Each row below is a small network's average activation on inputs in which a field has the value named, seen along a few directions.
Values that are neighbours, or in one group, have similar rows; names and order tell nothing.
In the rows, zero is written as 500.
Random noise pushes rows far along 23 fixed directions. That doesn't count. These rows show it; they differ only by the noise:
[407 372 335 490 720 618 459 505 464 742 346 490 583 564 577 789 462 565
 539 669 512 458 616 458 530 509 623 526 413 651 648 345 607]
[539 611 449 461 536 341 646 621 535 662 652 617 371 599 490 551 470 541
 571 563 647 692 233 399 453 452 628 106 653 443 413 500 607]
[601 747 383 510 542 478 462 516 414 360 351 501 387 630 575 871 703 398
 297 455 655 384 403 467 389 220 427 460 423 320 429 531 640]
[219 437 571 705 605 567 501 514 475 406 694 411 490 678 420 278 466 628
 609 271 484 477 568 489 535 470 415 799 439 420 495 534 550]
[528 494 476 494 356 685 681 466 552 509 464 383 668 503 489 344 378 352
 424 569 501 397 562 596 490 628 606 763 415 520 546 615 581]
[628 660 514 545 691 428 432 537 649 611 411 493 505 660 365 499 805 291
 406 525 562 376 619 377 446 689 355 559 347 410 618 412 711]
[377 293 408 445 439 461 602 333 479 580 537 334 486 561 650 598 444 335
 536 393 672 399 569 246 428 502 519 273 595 657 369 368 514]
[468 514 489 503 645 457 394 583 427 487 438 717 637 554 502 317 842 639
 711 391 378 459 419 602 474 546 601 276 401 308 417 201 610]
[479 476 602 615 706 572 353 463 516 620 602 506 530 509 346 382 438 403
 451 422 648 480 432 457 491 518 387 570 582 508 434 580 608]
[511 374 573 462 522 349 540 458 656 688 588 538 525 658 399 512 496 562
 447 417 279 557 290 391 412 253 565 555 581 615 675 764 209]
[415 458 549 515 773 610 356 679 667 367 487 465 706 464 522 454 534 650
 413 607 745 588 570 423 567 285 371 464 521 502 607 651 748]
[605 493 463 487 418 393 510 462 549 471 418 550 557 571 591 423 409 579
 529 501 216 530 522 420 480 681 787 591 424 538 552 526 418]
[530 378 510 396 526 750 572 501 753 634 382 216 480 366 271 273 725 184
 546 293 590 477 306 592 594 368 391 467 733 509 554 589 523]
[689 315 445 449 366 388 628 461 424 308 317 439 582 596 602 617 618 476
 394 424 650 472 538 330 557 641 406 425 415 585 606 549 635]
[727 307 581 522 503 325 551 552 470 378 725 371 460 401 470 227 545 629
 369 436 831 545 344 394 476 470 310 320 779 408 392 671 560]
[577 722 429 283 596 433 356 706 398 431 689 311 358 400 717 480 531 598
 483 410 711 668 544 476 530 628 406 201 453 452 279 422 644]
[672 447 314 345 584 393 625 525 429 530 701 209 383 524 498 443 604 842
 349 692 464 464 433 603 346 391 617 470 539 407 516 674 594]
[441 483 421 614 445 459 368 534 401 273 564 466 402 359 648 304 533 687
 498 483 564 372 637 546 421 484 382 567 452 335 524 539 382]
[516 431 597 372 522 504 342 497 399 583 515 400 751 420 618 615 486 709
 398 462 347 419 561 616 503 254 438 583 538 642 555 546 251]
[620 452 652 371 603 418 624 508 413 504 611 424 457 566 438 544 668 708
 534 393 313 597 467 619 577 535 502 789 353 442 361 303 521]
[681 241 493 415 412 465 691 456 494 473 476 315 442 603 392 574 556 385
 425 471 615 492 561 296 599 636 370 471 602 656 471 326 642]
[400 399 479 597 442 741 591 658 501 298 449 470 503 519 399 505 597 858
 629 672 626 578 282 435 558 490 232 529 353 248 449 444 659]
[551 406 421 511 551 524 428 520 474 575 505 682 688 706 423 207 716 614
 519 568 278 423 398 425 420 672 722 312 365 374 490 404 468]
[572 514 764 425 359 636 571 401 844 639 491 553 669 419 339 514 449 353
 370 741 434 511 313 312 424 340 410 604 517 481 371 549 286]
[543 372 511 615 367 296 683 642 642 358 313 591 387 560 480 508 576 488
 710 595 454 540 816 326 718 717 482 394 699 588 729  99 566]


Values of BOD:
zapu: [565 502 545 569 634 588 634 523 612 677 395 484 382 369 524 668 527 683
 545 670 609 802 465 420 789 532 660 680 423 338 526 337 419]
teto: [664 478 388 534 328 455 754 495 487 583 739 425 383 373 505 230 514 384
 305 312 825 491 482 535 475 305 564 762 473 333 484 462 353]
vok: [650 432 523 468 369 564 564 405 479 339 395 321 636 554 460 615 398 739
 402 674 263 549 602 399 647 512 706 603 581 504 367 345 540]
vefu: [516 532 416 476 493 561 502 664 437 687 622 413 435 537 431 533 488 530
 428 384 581 614 326 584 543 417 319 537 458 503 697 737 300]
bib: [832 479 383 394 454 259 581 502 461 450 445 326 371 605 484 595 710 553
 477 239 512 582 290 353 476 569 457 476 481 463 458 466 689]
pekik: [628 526 491 510 535 637 573 755 559 410 408 337 571 468 555 334 418 374
 553 431 455 447 333 766 402 785 438 805 524 437 557 833 572]
sebe: [500 385 417 428 588 499 372 551 416 587 659 514 506 387 545 433 367 531
 420 408 689 619 438 492 502 331 491 393 587 643 479 601 468]
zav: [424 585 565 383 586 476 444 370 392 364 539 314 498 642 664 631 495 601
 453 425 297 633 570 448 634 581 736 346 440 567 336 639 491]
bisuz: [651 301 554 371 471 491 524 578 401 420 599 347 487 492 380 483 463 399
 501 476 287 370 520 683 446 484 423 490 857 667 331 340 488]
leze: [672 248 208 314 273 638 681 466 525 570 448 401 413 310 493 621 423 499
 380 860 616 394 314 461 242 454 422 495 447 528 475 503 491]
zerav: [655 717 436 447 309 217 509 385 595 537 389 386 529 440 539 642 452 508
 440 539 502 465 573 389 415 467 495 227 656 624 683 634 582]
tik: [523 515 750 372 742 346 630 436 521 579 758 412 724 395 468 327 611 444
 391 654 777 524 759 707 543 614 424 403 515 563 490 609 811]
kirol: [646 677 744 439 493 306 545 351 771 634 538 415 407 395 365 549 473 290
 429 425 388 501 300 549 340 312 454 610 760 513 444 776 375]
furat: [516 680 541 230 448 581 376 741 655 232 642 533 549 385 376 300 373 497
 542 520 507 731 553 482 480 549 332 385 385 588 280 308 841]
lelo: [504 556 473 530 562 533 587 710 414 419 567 434 562 627 596 595 405 606
 483 643 486 476 598 571 511 548 546 568 552 494 438 398 630]
nalog: [585 633 563 420 475 505 612 393 565 588 491 526 629 379 481 553 467 452
 435 741 562 504 654 563 449 686 513 790 169 489 483 427 747]
vumi: [444 541 338 472 592 419 409 761 568 440 520 666 488 496 723 544 400 298
 473 517 523 485 637 544 363 415 580 457 509 561 624 521 421]
BOD is arranged as a ring.
List every value one step from vumi, in the order listed. -> zav, tik
List every value one step from pekik, in the order listed. -> kirol, lelo
List every value one step from zerav, in the order listed. -> teto, furat
List every value one step from sebe, in the order listed. -> bib, leze

Values of RULOP:
ruz: [602 531 536 348 345 476 558 376 410 473 461 502 565 559 439 677 514 441
 440 500 406 483 392 496 476 412 504 325 558 606 346 452 575]
vuzu: [454 508 426 526 474 517 672 542 472 638 478 359 474 467 733 546 595 421
 546 483 759 415 417 495 445 562 495 413 521 342 453 527 407]
fif: [372 749 572 414 321 642 535 576 405 596 586 588 581 736 252 466 536 446
 566 429 275 513 542 626 582 685 340 534 216 569 543 360 521]
luto: [253 437 458 630 491 661 519 496 221 509 517 642 528 622 520 569 496 523
 579 519 498 418 617 663 588 604 464 593 295 505 581 426 456]
sufus: [379 485 565 470 655 550 501 790 649 432 709 668 543 781 408 365 567 430
 488 454 545 644 467 316 523 327 489 390 529 486 383 347 574]
figor: [598 514 524 548 326 321 722 296 471 544 490 341 429 522 458 718 411 656
 541 459 439 488 316 429 460 340 591 485 724 459 380 461 529]
radel: [546 323 437 367 551 525 666 615 410 336 568 418 369 570 460 540 621 679
 485 595 499 582 335 643 450 571 356 525 353 449 544 708 536]
las: [805 486 521 434 641 403 384 310 347 363 561 403 407 401 373 343 605 571
 380 522 446 444 337 636 353 782 494 540 419 377 276 695 757]
mup: [322 488 351 736 629 573 385 356 647 500 398 432 374 451 542 515 412 490
 473 510 605 457 544 353 492 229 661 585 620 444 638 699 511]
zeg: [462 404 563 652 391 548 516 589 618 427 437 490 428 509 285 577 382 524
 707 523 459 510 416 351 510 549 192 611 649 517 464 273 616]
tofun: [538 411 524 522 669 582 436 487 309 442 556 437 337 633 517 520 657 440
 275 271 582 561 604 480 760 344 600 578 559 474 413 461 328]
romur: [555 591 355 569 471 562 532 524 565 366 316 444 330 467 727 452 474 308
 620 291 471 547 364 468 484 703 795 601 433 297 357 518 461]
lim: [650 492 540 480 412 436 546 575 510 554 500 498 538 518 380 432 538 661
 451 706 383 548 669 505 663 658 504 407 582 565 692 410 436]
ravuv: [466 390 488 532 338 793 629 537 330 591 399 556 662 561 530 689 341 407
 481 487 542 446 322 604 529 530 423 800 347 537 481 530 396]
pud: [669 550 556 435 613 431 567 702 586 511 385 380 442 554 478 802 689 310
 496 349 553 477 350 548 465 360 280 562 656 471 473 419 563]
niz: [432 401 632 492 521 428 672 432 409 589 525 572 471 655 518 687 700 493
 467 418 620 527 305 466 500 491 305 472 333 462 555 704 308]
togu: [534 708 476 534 391 564 282 539 341 633 434 576 596 331 660 569 145 522
 644 387 544 580 511 462 580 747 561 434 497 566 320 215 534]
RULOP is arranged as a ring.
List every value one step from zeg, in the order listed. -> luto, mup
List every value one step from vuzu, in the order listed. -> sufus, tofun
List every value one step from pud, in the order listed. -> las, romur
List every value one step from fif, in the order listed. -> niz, togu
